Each row has a name. Each piece below is followed by the name of the row it came from, unless a question asks for something else. Each question is about the rows just above it.

<3>: -29; 50; 26; -57
<140>: 42; 46; -8; -57
<31>: -34; -58; 41; -57
<141>: -23; -57; 41; -57
<18>: -15; 38; 52; -57
46; -8; -57 is in which row?	<140>
How many times does <141> hold 41?	1
Go on from -57; 41 to the end of its row.	-57

<16>: 13; 0; -1; -1; -31; -9; -6; -1; -36; -58; -13; 11; -12; 10; -12; 6; -33; -32; -15; 6; 12; 14; -4; 18; 5; -13; 4; 10; 21; 13; 4; 16; 10; 2; -13; -7; 25; 8; 6; -15; 20; -36; -27; -30; -6; -11; -31; 0; -7
<56>: -3; -37; 3; -20; -33; 38; 4; 2; -36; 13; -20; 6; 14; 5; 14; -17; -17; -6; -8; 11; -33; -6; -13; 16; -4; 5; -15; 2; -14; -5; 3; 15; 11; -10; -3; -11; -14; 11; 34; 14; 5; -6; 23; -1; 1; 1; -31; -11; 11
<21>: 8; -29; 1; -14; -42; 28; 2; 7; -36; -22; -26; 10; 13; 8; 13; -8; -34; -21; -18; 12; -13; 2; -12; 19; -8; -7; -12; -15; 1; 8; 3; 18; 14; -8; -11; 9; -3; 13; 32; 0; 12; -28; 4; -16; -6; -8; -31; -5; 6
<154>: -9; -38; -3; -15; -26; 32; 2; 4; -36; 3; -14; 5; 7; 4; 7; -21; -7; 1; -3; 11; -35; -10; -15; 12; -1; 7; -19; 25; -25; -17; 0; 13; 8; -9; -3; 4; -22; 6; 32; 17; 4; 0; 27; 6; 9; 8; -31; -12; 12
<189>: -14; -37; -15; -1; -21; 16; -3; 5; -36; 1; -8; 8; -10; 6; -10; -19; 0; 0; -2; 12; -27; -11; -21; 8; 4; 3; -24; -11; -34; -31; -1; 11; 5; -5; -10; -2; -25; -2; 30; 10; 11; -7; 22; 7; 22; 16; -31; -12; 10
<94>: -8; -18; 15; -28; -3; 34; 6; 3; -36; -46; -2; -7; 17; -5; 17; -16; 10; 15; 11; -1; -41; -8; 2; 5; 2; 22; -2; 18; -14; -4; 2; 6; 5; -11; 15; 1; -10; 7; 8; 27; -14; 37; 35; 14; -6; 3; -31; -14; 12
<111>: -12; -16; 8; -18; 9; 27; 5; 5; -36; -16; 4; -8; 13; -6; 13; -16; 21; 22; 14; -2; -35; -12; 1; -2; 1; 21; -6; -7; -21; -12; 0; -1; -2; -7; 14; -2; -19; 1; 5; 25; -15; 39; 36; 22; 2; 9; -31; -11; 11
<195>: -10; 27; -5; 14; 36; -34; -6; -4; -36; -15; 26; -8; 8; -6; -24; 7; 33; 18; 18; -11; -4; 0; 8; -15; 15; 7; 11; -27; -3; -14; -2; -14; -11; 9; 8; 12; 7; -15; -33; -1; -7; 26; -7; 12; 10; 11; -31; 0; 9
<99>: -16; -12; -26; 21; -5; -27; -13; 13; -36; 29; 9; 9; -43; 8; -43; -9; 12; -3; 4; 7; -3; -6; -19; 3; 20; -3; -5; -13; -27; -40; -1; 5; -1; 6; -15; -4; -7; -14; 5; -3; 19; -13; -2; 1; 32; 21; -31; -8; -1
<97>: -13; 4; 4; -3; 32; 5; 4; 3; -36; -14; 16; -13; 6; -10; 6; -7; 35; 30; 20; -8; -15; -12; 7; -15; 2; 16; 0; -9; -19; -14; -3; -14; -9; -1; 15; -8; -17; -8; -12; 17; -19; 42; 25; 28; 5; 10; -31; -4; 5
The row with -3; -37; 3; -20; -33; 38; 4; 2; -36; 13; -20; 6; 14; 5; 14; -17; -17; -6; -8; 11; -33; -6; -13; 16; -4; 5; -15; 2; -14; -5; 3; 15; 11; -10; -3; -11; -14; 11; 34; 14; 5; -6; 23; -1; 1; 1; -31; -11; 11 is	<56>
Among the named rows, does one hold -27; -13; 13; -37; 29 next to each other, in this order?	no
which: -9; -38; -3; -15; -26; 32; 2; 4; -36; 3; -14; 5; 7; 4; 7; -21; -7; 1; -3; 11; -35; -10; -15; 12; -1; 7; -19; 25; -25; -17; 0; 13; 8; -9; -3; 4; -22; 6; 32; 17; 4; 0; 27; 6; 9; 8; -31; -12; 12	<154>
which: -16; -12; -26; 21; -5; -27; -13; 13; -36; 29; 9; 9; -43; 8; -43; -9; 12; -3; 4; 7; -3; -6; -19; 3; 20; -3; -5; -13; -27; -40; -1; 5; -1; 6; -15; -4; -7; -14; 5; -3; 19; -13; -2; 1; 32; 21; -31; -8; -1	<99>

<122>: 54; 27; -47; -2
<113>: -5; -11; -1; -1
<90>: 53; 27; -25; -8
<12>: -4; -4; 0; 0
<115>: -3; -4; 0; -5
<4>: 53; 27; -26; 20
<157>: 6; 58; 26; -16
Go on from 53; 27; -25 to the end of its row.	-8
Times 0 occurs in <12>:	2
The rest of the row after -3; -4:	0; -5
How many times does <12> hold -3?	0
Go on from 27; -26 to the end of its row.	20
Among the named rows, does one hold -5; -11; -1 next to each other, in this order?	yes

<15>: -6; -35; 2; -27; -33; 15; 15
<100>: -34; -8; 12; -44; 44; -31; 17
<145>: -9; -34; -43; 5; 6; 24; 42
<135>: 36; 34; -21; -17; -38; -16; -13
<47>: -13; 23; 36; 45; -40; 0; -35
which: 5; 6	<145>
Go on from 23; 36 to the end of its row.	45; -40; 0; -35
Which value is in both <145> and <100>?	-34

<38>: 40; 58; 10; -2; 20; -54; 27
<129>: -9; 15; 2; 15; 11; -22; 3
<20>: -11; -46; 38; 52; -5; -4; 33
<70>: -4; 2; -14; 5; -35; 58; 3
<84>: 35; 38; 15; -25; -23; -44; 14
<104>: 0; -2; -13; -14; -24; 36; -15
Which value is in both <84> and <129>?	15
Does one of the named rows hold 27; -54; 20; -2; 10 side by side, in this order?	no

<45>: 0; 11; 11; -13; -13; 12; 0; -14; 5; 1; 4; 4; -8; -7; 4; 11; 7; -6; 0; -6; 0; 11; 5; 6; -30; -4; -30; 21; 5; -4; 0; 4; -2; -17; 1; 12; 11; 0; 0; -10; -9; 12; 0; 11; -3; 0; 4; 6; 8; -8; 0; 0; -6; 0; 17; 0; -6; 0; -7; -13
<78>: 0; 11; 13; -13; -13; 12; 0; -8; 10; 1; 13; 6; -8; -7; 4; 11; 7; -6; 0; -6; 0; -26; 5; 6; -30; -4; -36; 21; 5; -4; 0; 4; -2; -17; 1; 12; 4; 0; -1; -14; -9; 12; 0; 14; -3; 0; 1; 6; 8; -8; 0; 0; -6; 0; 17; 0; -6; 4; -7; -13
<59>: 0; 11; 13; -13; -13; 12; 0; -8; 10; 1; 13; 6; -8; -7; 4; 11; 7; -6; 0; -6; 0; -26; 5; 6; -30; -4; -36; 21; 5; -4; 0; 4; -2; -17; 12; 12; 4; 0; 5; -14; -9; 12; 0; 14; -3; 0; 1; 6; 8; -8; 0; 6; -6; -30; 5; -3; -5; -16; -13; -17
Times 5 occurs in <59>:	4
Among the named rows, does one hold 0; -6 next to each other, in this order?	yes
Times 5 occurs in <45>:	3

<2>: 15; -18; -20; 9; -2; -4; 0; 11; 0; -8; 6; -3; -38; -21; -6; 27; -35; 2; -1; -20; -25; 8; -8; 19; -14; -11; -1; 10; -29; 16; 5; 0; 10; 7; 27; -4; 6; 6; -29; -13; -2; -26; 23; 4; 19; 4; 8; -3; -16
<42>: 1; 1; 4; -2; 0; -1; -1; -1; 1; 1; -1; 0; 5; 2; 1; -5; 2; 2; -2; 3; 4; 1; 2; 0; -1; -1; 2; -5; 0; -1; -4; 1; -2; 0; -2; 0; 1; -1; -1; -2; 0; 4; -4; 1; -2; -1; 0; -2; 1
<125>: 26; -29; -23; 11; 19; -7; -1; 18; -17; -10; 7; -4; -54; -30; -7; 38; -57; 10; -6; -26; -32; 13; -8; 30; -23; -20; 0; 7; -48; 23; 2; 4; 13; 11; 43; -3; 11; 5; -45; -27; -7; -36; 32; 9; 28; 4; 16; -8; -23
<91>: 15; -18; -20; 9; -2; -4; 0; 11; -10; -8; 6; -3; -38; -21; -6; 27; -35; 2; -1; -20; -25; 8; -8; 19; -14; -11; -1; 10; -29; 16; 5; 0; 10; 7; -2; -4; 6; 6; -29; -13; -2; -26; 23; 4; 19; 4; 8; -3; -16
which: 1; 1; 4; -2; 0; -1; -1; -1; 1; 1; -1; 0; 5; 2; 1; -5; 2; 2; -2; 3; 4; 1; 2; 0; -1; -1; 2; -5; 0; -1; -4; 1; -2; 0; -2; 0; 1; -1; -1; -2; 0; 4; -4; 1; -2; -1; 0; -2; 1	<42>

<76>: 3; 30; -4; -2; 0; -1; 12
<66>: 8; -7; -7; 5; 6; -9; -6
<175>: 4; -2; 5; -15; -42; 5; 7
<116>: 8; -5; -7; 5; 6; -9; -8
<53>: 4; -1; 2; -1; -8; -3; -2
<143>: -14; 12; 8; 7; 2; -6; -2
<181>: 7; 7; 14; 0; 7; 7; 0
<130>: 4; 23; -6; 0; 0; 6; 5
<77>: -11; 5; -7; -2; 24; -9; -11
which: 5; -7; -2	<77>
Is 6; 0; 0 printed in one of the named rows, side by side and in this order?	no
Times 7 occurs in <181>:	4
Which value is in both <175> and <181>?	7
Times -6 occurs in <130>:	1
which: 7; 7; 0	<181>

<146>: -47; -50; 50; 48; 47; -52; 36; -34; 48; 47; 36; 49; 41; -49; -52; -27; -50; -48; -43; -48; 42; 47
<106>: -47; -45; 46; 47; 51; -42; -51; 48; 41; 41; -47; -25; -43; 54; -49; 38; -48; -42; -48; -40; 43; 48
<158>: -47; -45; 52; 47; 51; -42; -51; 48; 41; 41; -47; -51; -43; 54; -49; 38; -48; -42; -47; -40; 40; 47
<96>: -42; 50; -51; -41; 22; -53; -41; 48; -48; -44; -46; -46; -47; 50; 6; 49; 40; -45; 45; 46; -48; 52
<92>: -48; 44; -39; -48; 50; -46; -35; 44; 45; -46; -47; -49; -46; 43; -27; 49; 44; -50; 48; 45; -46; 45
<89>: -44; -32; 45; -43; 46; -49; 48; 37; 46; 48; -48; -40; -49; -42; -49; 50; -42; -46; 49; 48; 42; 48
-47; -45; 46; 47; 51; -42; -51; 48; 41; 41; -47; -25; -43; 54; -49; 38; -48; -42; -48; -40; 43; 48 is in which row?	<106>
After -47; -51; -43, its row goes on with	54; -49; 38; -48; -42; -47; -40; 40; 47
which: -47; -50; 50; 48; 47; -52; 36; -34; 48; 47; 36; 49; 41; -49; -52; -27; -50; -48; -43; -48; 42; 47	<146>
Go on from 49; 41; -49; -52; -27 to the end of its row.	-50; -48; -43; -48; 42; 47
-48; 44; -39; -48; 50; -46; -35; 44; 45; -46; -47; -49; -46; 43; -27; 49; 44; -50; 48; 45; -46; 45 is in which row?	<92>

<152>: 47; 41; 44; -39; -48; -50; -50
<102>: 44; 48; -2; -30; -48; -49; -35
<172>: 45; 50; 47; 21; -47; -51; 48
<132>: -44; -50; 49; 45; 48; 46; -32
<193>: -48; -49; 45; -50; 17; -29; -49
<85>: -49; -9; -49; 41; 48; 46; 50
<120>: -47; -47; 43; -49; 49; 39; -49
<10>: -47; 47; 21; 45; 50; -49; -49
<8>: -46; -49; -47; -47; 47; 49; 37
<207>: -49; -47; 49; 45; 48; 46; -45
<127>: 41; 49; -45; 43; -50; -43; 37
which: 45; 50; 47; 21; -47	<172>
50; 47 is in which row?	<172>
The one value in <85> and <193>:	-49
Go on from -49; 49; 39 to the end of its row.	-49
Does one of the named rows hold 49; 39; -49 side by side, in this order?	yes
How many times does <8> hold -45?	0
Among the named rows, does one hold -9; -49; 41; 48 next to each other, in this order?	yes

<105>: -6; -28; 7; 9; 35; -24; -7; -7; 40; 24; 8; -24; 3; 39
<37>: -12; 37; 39; 9; 56; 6; 29; 36; -54; -6; -29; 7; 15; -32
<24>: -30; -8; -21; 32; 1; -44; 37; 36; -3; 44; -36; -43; 29; 24
<14>: 25; -58; -21; -21; -38; 7; -8; -10; 39; -9; 7; 7; 6; 15
Count of 40 in <105>:	1
Shared by <105> and <24>:	24
-30; -8; -21; 32; 1; -44; 37; 36; -3; 44; -36; -43; 29; 24 is in which row?	<24>

<55>: 22; 24; 4; 27; 0; -5; 5; -10; -12; -33; -8; -15; -8; 5; 5; 23; 6; 19; -9; -11; 11; -9; 35; -30; -12; -6; -28; 18; -21; -31; 3; -12; 15; 44; -26; -6; 1; 5; 11; 11; 3; -1; -23; -15; 4; 3; -4; -4; 12
<86>: -24; -19; -6; -25; 3; 2; -5; 8; 10; 26; 11; 16; 7; -6; -6; -17; -2; -16; 8; 7; -12; 10; -27; 26; 12; 5; 23; 18; -20; -31; -4; 8; -12; -37; 24; 8; -4; -3; -9; -6; 13; 0; 22; 14; -4; -3; 0; 4; -9
<46>: 2; 31; -31; 29; -1; -14; 3; -6; -8; -30; -15; -22; -3; 5; -4; 11; 2; -8; -21; -24; -2; -5; 33; -40; -10; -4; -5; -14; 25; 28; -2; -21; 30; -3; -33; -26; -17; 9; 14; 8; -12; 9; 3; -9; 12; 13; -12; -30; -29
which: -24; -19; -6; -25; 3; 2; -5; 8; 10; 26; 11; 16; 7; -6; -6; -17; -2; -16; 8; 7; -12; 10; -27; 26; 12; 5; 23; 18; -20; -31; -4; 8; -12; -37; 24; 8; -4; -3; -9; -6; 13; 0; 22; 14; -4; -3; 0; 4; -9	<86>
After 18; -20; -31, its row goes on with	-4; 8; -12; -37; 24; 8; -4; -3; -9; -6; 13; 0; 22; 14; -4; -3; 0; 4; -9

